Here are a small network's activations along a few directions, averaged over the inputs that share one value of a field.
Values that are neighbours, or in one group, have similar rows; names and order tell nothing.
In the rows, 500 means zero.
Random noise pushes rows far along 2 fixed directions. That doesn't count. These rows show it; they differ only by the noise:
[539 555 485 554 420 555 488 518 523 415 465 505 412]
[526 491 654 659 428 422 368 481 601 482 429 393 429]
[500 497 592 619 383 381 425 492 513 403 507 404 495]
[519 515 571 607 405 447 433 498 536 425 476 435 452]


Field U:
u15: [556 609 543 598 436 413 505 540 482 527 431 492 512]
u3: [273 327 538 635 407 340 461 527 353 474 626 428 668]
u13: [435 445 534 591 401 523 536 509 402 494 560 380 459]
u19: [441 413 355 472 534 428 544 435 429 485 564 372 489]
u16: [556 666 460 495 562 691 676 526 439 544 504 742 541]
u1: [576 479 563 397 609 342 416 496 620 477 467 457 599]
u6: [533 548 440 462 622 439 494 549 425 548 378 538 545]
u20: [400 453 557 495 409 106 438 444 422 417 579 216 629]
u17: [465 440 589 622 442 529 484 473 542 477 658 476 545]
u11: [544 527 661 532 406 537 457 508 549 502 595 545 444]
u12: [341 354 346 375 532 340 527 474 451 410 746 529 676]
u5: [325 376 233 374 494 473 614 463 278 347 626 550 595]
u14: [457 395 463 378 565 477 496 455 595 522 584 385 545]
u9: [510 556 500 501 419 553 555 543 431 409 498 484 431]
u18: [518 568 602 617 537 450 445 525 446 587 354 513 548]
u10: [536 478 598 371 582 462 351 411 672 598 442 404 434]
u4: [592 587 703 583 552 567 534 535 536 528 488 553 520]
u7: [465 407 494 547 485 677 565 481 399 497 658 576 569]
u2: [579 489 396 299 554 428 571 485 433 545 490 621 649]
u8: [505 528 507 444 461 313 463 528 568 549 375 473 496]
The values of U form a 4 by 5 grid.
- Fewest steps between u3 and u6? => 5
- Which values are neighbours of u9? Give them in the order they are listed. => u15, u13, u20, u11
- Which values are neighbours of u1? Give them in the order they are listed. => u10, u2, u8
- Which values are neighbours of u16? Give them in the order they are listed. => u18, u4
- Which values are neighbours of u12? Give them in the order they are listed. => u5, u14
Each value of U is a pair of two hidden parts, and every pair occurs once (4 first parts, 5 second parts).
- u15 and u18 share the first part; u15 and u4 share the second. Which value has the first part of u4 and the second part of u18? => u16
- u13 and u9 share the first part; u13 and u19 share the second. Which value has the first part of u19 and the second part of u9? => u20
- u12 and u10 share the first part; u12 and u7 share the second. Which value has the first part of u7 and the second part of u10? => u11

Field H:
h10: [485 540 779 689 463 332 379 501 574 498 455 288 417]
h6: [461 616 444 576 401 436 588 531 304 380 551 585 609]
h3: [532 621 349 463 307 536 666 596 254 220 584 616 572]
h7: [515 442 700 649 437 488 333 471 598 591 465 320 386]
h5: [538 472 412 358 640 508 533 524 574 572 380 542 449]
h4: [431 399 634 513 592 215 298 410 608 549 513 366 645]
h11: [388 333 592 630 474 435 436 417 604 557 523 381 520]
h9: [482 388 505 481 684 620 463 487 645 660 388 496 419]
h2: [463 419 568 389 476  69 386 494 468 469 498 345 634]
h8: [443 462 324 401 379 636 677 460 348 381 717 526 563]
h1: [601 625 477 520 475 603 599 536 389 493 655 712 635]
The values of H form a line.
- Going along H from h1 by way of its neighbour h6, in what order are h10, h4, h11, h8 met? => h10, h8, h11, h4
- Which values are neighbours of h2? Give them in the order they are listed. => h5
